Each row below holds a small network's activations on one input, seen along a few directions.
In each table, some parts of the input vary, and every possible input appears once, in random order.
Descriptions start from the smaller parts, as in this example, which fits no table here: one of 8 places around a ring, together with either a single point or (one of 2 separate values, together with one of 4 places along a line) or one of 11 places along a line.
Shared parts are said once, and a part with two or three values counts as separate values.

Other details of the inputs vary at random and push rows far along three fixed directions, the same in every table; ignore that.

Table:
R1: [ 56  22 -36 -70 -11  -1  13 -35 -73 -22  -4]
R2: [ 31  20 -38  21 -38  -2  11 -12 -26  43  45]
R3: [-26 -34 -12  47   3 -27 -14  -6  30   0 -18]
R4: [ 30  20 -46  16 -35  16   6 -10 -14  37  44]
R5: [-29 -52  16  -8   0   5  17  40 -26 -41  48]
R6: [-39 -19  42 -22  15  21  16  44  -6  -6  45]
R7: [ 45  50  -5 -93  16  23   9 -34 -59  -7 -17]
R8: [-15  14  22 -35  -5  18  18  26  -4   7  56]
R9: [-30   5  23  29  15 -16 -13   4  48   9 -25]
R10: [ 25  12 -37  62 -31 -20 -12 -31  17  44 -10]
R11: [-35 -43  -2  48   0 -21  -8  14  34 -20  -7]
R12: [-34 -49  15 -23  -3  -3  18  36 -31 -38  66]
R13: [  6  30   1  40 -16   4  -7   1  39  46 -11]
R14: [-45 -16  33  21  19  -7  -8  24  59 -15 -18]
R15: [-42 -13  40  32  20 -17  -9  22  45   1 -14]
R16: [  7 -25  -7 -21  29 -33 -15 -35 -10 -64 -79]
R17: [ 44  52  -5 -16  20 -13 -17 -46  -5   9 -91]
R18: [-44 -54   3  35  10 -31 -10   8  36 -22  -7]
R19: [-39 -53  16 -13   1 -15  11  29  -9 -42  48]
R20: [ 59  15 -29 -58   2  14   6 -32 -79 -22  -7]
R21: [ 27  50 -17  47 -18  18 -14 -18  44  67 -17]
R22: [ 16  -7 -19  -5 -40  17  22  18 -39  13  71]
R23: [-14 -26 -10   8 -16  -8   9  18  -8 -10  34]
R24: [ 49  56  -8 -74  10  27   8 -27 -52  -7 -23]
R25: [-18 -38  -6  45  -2 -19 -10  -4  19   0 -13]
R26: [  9  22  12 -22 -17  43  20  27 -16  20  52]
R27: [ -1   7  26 -36  44 -27 -21 -26  13 -48 -97]
R28: [ 24  18 -50  64 -28 -14  -8 -31  16  61  -8]
R29: [ 12 -23  -4  -1  29 -44 -20 -35 -15 -50 -90]
R30: [  3  -8  41 -76  46  11  -3  -9 -44 -55 -47]
R31: [ 27  48  -8 -14 -20  43  16  12 -14  51  53]
R32: [ 19 -28  -3  -2  30 -23 -28 -40 -12 -53 -88]
R33: [-31 -53  11 -20   2   7  13  36 -13 -44  58]
R34: [ 22  56 -18  49 -18   9  -6 -14  39  66 -18]
R35: [  8  -8 -27  61 -26  -6  -6  -8  23  24  -2]
R36: [ -1  24   7 -19  -4  34  10  22   2  20  41]
R37: [  6  29   4 -35 -11  39  17  21  -6  21  59]
R38: [-44 -21  45 -26  15  11  12  50   7 -27  33]
R39: [-44 -23  47  29  20 -13 -12  22  46 -10 -19]
R40: [  8  46 -18  37  -8   3 -10 -21  41  62 -20]
Description of these inputs: one of 2 separate values, together with one of 4 places along a line, together with one of 5 places around a ring.
Question: The inputs of R25 and R3 match in every part but the place on the line of 4. If R13 is changed in the same way as R25 into R3, which row does it become?
Answer: R38
Question: Which other rows does R2 become when the choice among 2 separate values takes its other values? List them by row number.
Answer: R15
Question: Which other rows does R40 become when the place on the line of 4 takes its other values? List them by row number.
Answer: R6, R7, R30
Question: Which other rows does R16 become when the place on the ring of 5 takes its other values? List them by row number.
Answer: R1, R18, R19, R33

Table:
R41: [  5 -12   7 -60  12  -6   8  -3 -53 -41   5]
R42: [-24 -26  12  55   8 -20 -15   8  36   0 -26]
R43: [-29 -46  28 -20  11  17  11  42 -17 -45  33]
R44: [-13   4 -20  38 -33  -4   8  17  18  42  51]
R45: [-43 -22  25  21  24  -9  -9  21  43 -10  -9]
R46: [ 16  28 -35  38 -40  -6   3  -9  13  60  39]
R47: [ 28  21 -22 -41 -22  12  21  -4 -52  12  48]
R48: [-11 -11 -11 -22 -28  32  26  32 -19  10  97]
R49: [ -7   0  -7  50 -29   8   3  22  17  43  46]
R50: [-29  -6  20  37   6 -14  -9  12  55  -1 -27]
R51: [ 33   9 -13 -13  11   7 -14 -35 -17 -12 -46]
R52: [  4   2  26 -67  26  14   6   1 -42 -27  -3]
R53: [ 53  49 -49   2 -33  -2   3 -36 -14  46   6]
R54: [ 32   9  -9  -1  12 -12 -15 -31 -12 -13 -62]
R55: [-33 -10  14  36  20 -15 -14   7  54   4 -23]
R56: [ 35  12 -12 -10   9  -5  -7 -26 -22 -12 -49]
R57: [ 20  27  -5  -8  20 -14 -19 -35  15 -14 -69]
R58: [-40 -38  16  29   8 -31  -9  14  30 -18  -4]
R59: [ 21  29   2  -8  15 -13 -16 -32  12 -10 -73]
R60: [  0   6 -20  66 -35  14  -1  13  39  52  38]
R61: [  5 -15   0 -54  16  -2   6  -5 -36 -49 -11]
R62: [-14   9   5 -27 -22  38  29  47 -15  10  95]
R63: [ 26  32  -1 -24   9  -1  -4 -25  -6 -10 -52]
R64: [-13   7  10 -29 -13  35  24  38 -15  18  92]
R65: [ 14 -11  14 -50  16   8   7   2 -58 -39  -5]
R66: [ 30  23 -30 -46 -25  24  21  -2 -48   8  51]
R67: [ 22  29   5 -24  14  -2  -7 -25 -14   2 -54]
R68: [ 23  10 -22 -11   9 -20 -14 -38  -3 -17 -57]
R69: [ 10  30 -38  44 -38  -6   7 -12  12  66  34]
R70: [ 36  12 -11 -10   9  -5  -7 -27 -21 -12 -49]
R71: [ 30  21 -25 -46 -23  16  23   1 -51   7  48]
R72: [ 23  29  -4 -16  17 -10 -16 -33   6 -14 -58]
R73: [-23 -24  15  44   6 -16  -7   7  22   2 -12]
R74: [ 26   6 -17  -2  15   3 -17 -35  -8 -13 -62]
R75: [  8   5  29 -66  20  14  11   4 -44 -30  -8]
R76: [-26 -24  13  57   9 -22 -12   3  33   4 -28]
R77: [-37 -39   8  17   6  -9  -6  15  31 -20  12]
R78: [ 13  49 -32  35 -26  16   3  -4  28  73  33]
R79: [ 10 -13   4 -64  12  -2  13   1 -50 -46   4]
R80: [ 18  26  -4 -17  26  -8 -17 -34   2  -4 -57]
R81: [-34 -45  17 -41   8  15  18  34 -20 -44  54]
R82: [ 50  71 -35  -1 -31  20   6 -25  -5  53  -1]
R83: [-28 -27  -5  30   3 -12  -7   4  39  -6  -7]
R84: [-25 -46  36 -19  11   8   9  40 -19 -44  33]
R85: [-30 -48  27 -17  12  21   7  35 -12 -41  33]
R86: [-28 -44  36 -15  12   5   7  37 -22 -37  30]
R87: [-15   5  11  23  15  -9 -12  -3  34  18 -31]
R88: [ -1 -14   4  34   4 -13 -12  -2  22  -3 -29]
R89: [-39 -20  38  25  13 -10  -8  23  40  -2 -15]
R90: [ -4   1 -16  57 -33  16   3  20  32  44  43]
R91: [  6 -16  20 -31  23  -6  -1 -10 -41 -37 -26]
R92: [ 17  47 -18  32 -38  15   6   2  30  59  32]
R93: [  8 -14   3 -63  11   4   9  -2 -44 -48   6]
R94: [-35 -44  18  39  12   0 -12  17  39 -18  -8]
R95: [  0 -11  -3  23   1   2  -7   0  15  -4 -17]
R96: [ 31  20 -24 -44 -22  15  24  -1 -48   7  47]
R97: [-13 -16  -7  31   4 -27 -17 -12  39 -10 -34]
R98: [ -2 -10  -2  37   3 -12 -12   0  21   1 -31]
R99: [-36 -18  36  12  12  -3   0  26  28  -4  -5]
R100: [-37 -16  22  13  13  -3  -2  26  36 -18   3]
R101: [ -3   9 -26  51 -36  -8   4   9  36  49  40]
R102: [ 28  36   4 -48 -15  31  19   4 -42  23  37]
R103: [ 48  49 -60   2 -32  14   3 -40 -10  50   7]
R104: [-40 -20  30  13  19  -2  -4  23  29   0  -1]
R105: [-32 -45  19 -42   7  14  16  32 -20 -45  53]
R106: [ 31   9 -17 -12  12   8 -11 -33 -17 -12 -49]
R107: [ 27  32   1 -25   9  -3  -7 -27  -5 -10 -50]
R108: [ 22  32 -33  52 -39  12   2  -2   8  68  31]
R109: [ -3 -11  10  25   4 -12  -8  -6   1   2 -14]
R110: [ 47  66 -35  -4 -17  16  -1 -33  -5  58   6]
R111: [-11   6  24 -30 -21  34  26  42 -22  20  86]
R112: [ 23  19 -16 -41 -20   9  21  -7 -54  12  48]
R113: [ -5   7 -25  52 -36  -8   5  10  37  48  42]
R114: [-35 -13  26  38  17 -15 -17   8  53  12 -21]
R115: [  3   5  17 -56  23   8   3   1 -25 -44 -13]
R116: [-30 -39  14  26  10   6  -5  19  25 -18   2]
R117: [-41 -36  16  27  11 -31  -3   8  25 -16  -7]
R118: [ 29   9 -15  -2  12  -3 -16 -31 -10 -15 -63]
R119: [-33 -26  10  33   2 -30  -6   4  26  -3  -1]
R120: [-29 -38  19  29   5  -1  -8  24  25 -19   4]
R121: [ 17  11 -15  -7  13 -31  -9 -43 -14  -8 -57]
R122: [ 25  33   1 -50  -7  30  16   0 -40  24  40]
R123: [-36 -36  23  38  13 -16  -7  16  19 -12 -13]
R124: [ 19  10 -12  -8  12 -32 -11 -45 -13  -8 -55]
R125: [ 23   9 -23 -11  10 -19 -12 -38  -2 -18 -57]
R126: [ 33  12  -6  -9   9  -9 -13 -31 -27  -8 -46]
R127: [ 13  43 -20  33 -25  16   4  -3  25  77  30]
R128: [-12   8   3  21  10  -9 -10  -2  40  -2 -28]
R129: [-31 -43  37 -14  13   4  10  33 -26 -34  32]
R130: [-34 -41  24 -38   6   0  19  39 -32 -41  52]
Question: What do these inputs look like to the network?
Answer: one of 6 places along a line, together with either one of 5 places around a ring or (one of 2 separate values, together with one of 5 places along a line)
Question: The inputs of R43 and R90 match in every part but the place on the line of 6. If R87 is changed in the same way as R43 into R90, which row does it become?
Answer: R52
Question: The inputs of R41 and R47 match in every part but the place on the line of 6. If R89 is changed in the same way as R41 into R47, which row does it become?
Answer: R75
Question: The inputs of R70 and R98 match in every part but the place on the line of 6. If R42 is changed in the same way as R70 into R98, which row does it become?
Answer: R108
Question: Which other rows does R96 become when the choice among 2 separate values takes its other values? List them by row number.
Answer: R70
Question: Which other rows does R90 become when the place on the line of 5 takes its other values? List them by row number.
Answer: R49, R54, R85, R129
Question: Which other rows does R55 become when the place on the ring of 5 takes its other values? List them by row number.
Answer: R50, R75, R127, R128
Question: Which other rows does R91 become when the place on the line of 5 takes its other values? List them by row number.
Answer: R60, R86, R88, R94
Question: A walk changes only the place on the line of 6. It starts at R77 and steps to R105. List the rest of the walk in order.
Answer: R48, R81, R83, R103

Table:
R131: [ 44  54  -8 -56  -1  36  10 -20 -46  22  11]
R132: [-53 -76  42  -4  41 -17  -6  33   1 -72 -16]
R133: [-22  -6 -13  77  -3 -40 -21 -11  63  21 -34]
R134: [ -5 -12  -6 -10 -27  31  25  32 -35  14  82]
R135: [-51 -69  45  -1  34 -20  -3  35  -3 -71 -11]
R136: [-19 -16 -13  60  -8 -29 -18 -11  60  12 -27]
R137: [-64 -58  80 -18  49  -8 -10  44  18 -65 -13]
R138: [-51 -74  48  -4  35 -21  -3  37  -3 -72  -9]
R139: [ -6  10 -37  85 -29 -19 -11 -14  65  66   5]
R140: [ 15 -21  11 -27  29 -27 -15 -32 -31 -52 -79]
R141: [-20   3  26 -25 -18  48  26  53  -8  15 100]
R142: [-26  -7  32 -27  -8  47  23  55 -15  15  99]
R143: [ 15  -5  -6 -29  26 -25 -18 -41 -14 -49 -76]
R144: [-61 -66  35  -4  37 -22  -5  30  14 -65  -7]
R145: [  3  19 -35 103 -44 -13 -10  -8  55  76   6]
R146: [ 26  -8  -5 -16  28 -18 -19 -35 -19 -46 -79]
R147: [-11  34 -10  80 -17   3  -8  -2  75  75  -5]
R148: [ 46  26 -34  -8   8 -25 -21 -63  -3  -7 -82]
R149: [-23 -16   4 -18 -35  23  33  49 -28  11 118]
R150: [-28   5  20 -22 -18  43  34  58  -6  27 101]
R151: [-10 -20  -3   1 -43  37  30  48 -20  20 111]
R152: [ 56  67 -10 -69  -5  25  16 -25 -55  18  -3]
R153: [ 53  35 -27 -64  -6   5  13 -30 -69  -5   9]
R154: [ 59  70 -15 -76  -1  18   9 -30 -58  13 -19]
R155: [-25 -17  -7  74  -3 -42 -21 -10  66  19 -32]
R156: [ 29   2 -12  -9  16 -15 -18 -41 -17 -31 -78]
R157: [ -8  10 -36  84 -32 -19 -11 -15  64  67   4]
R158: [ 65  51 -49 -38 -20  11   8 -41 -46  19   5]
R159: [-36   5   7  64   9 -21 -20   6  82  32 -43]
R160: [ 24  20  16 -29  36  -3 -25 -34  -1 -25 -81]
R161: [ 68  77 -25 -61  -6  27   9 -40 -43  21 -26]
R162: [-26  -2  31 -30 -16  48  34  61  -9   7 102]
R163: [-59 -84  47  -4  36 -18  -6  32   4 -73 -18]
R164: [ -1 -16   2 -16 -29  26  29  39 -40  10  94]
R165: [ 51  53   3 -74   5  28   9 -24 -61   4  -1]
R166: [ 64  39 -39 -35 -14  19   6 -32 -58   5  -6]
R167: [-27   3  22 -34 -19  40  31  64  -7   9  98]
R168: [-44 -51  24  -6  33 -27 -11   6  10 -56 -32]
R169: [ 71  42 -44 -31 -24  20   8 -38 -53  21   0]
R170: [ 10  24 -45  99 -32  -8 -13 -16  53  76  -5]
R171: [ 24  -9  -7 -16  28 -19 -17 -40 -22 -33 -79]
R172: [ -6  12 -31  86 -36 -26 -11 -14  62  65   4]
R173: [-60 -72  40 -14  43 -25  -5  28   9 -75 -12]
R174: [ -1  47 -12  87 -29  -1  -7  -3  76  88   1]
R175: [ 17  -1  -9 -24  30 -26 -19 -39 -11 -49 -77]
Question: What do these inputs look like to the network?
Answer: one of 3 separate values, together with either one of 5 places along a line or (one of 2 separate values, together with one of 5 places around a ring)
Question: The inputs of R132 and R138 match in every part but the choice among 3 separate values. If R139 is changed in the same way as R132 into R138, which row does it become?
Answer: R155
Question: Which other rows does R156 become when the choice among 3 separate values takes its other values? List them by row number.
Answer: R134, R145
Question: Which other rows does R144 become when the place on the ring of 5 takes its other values? List them by row number.
Answer: R139, R157, R168, R173
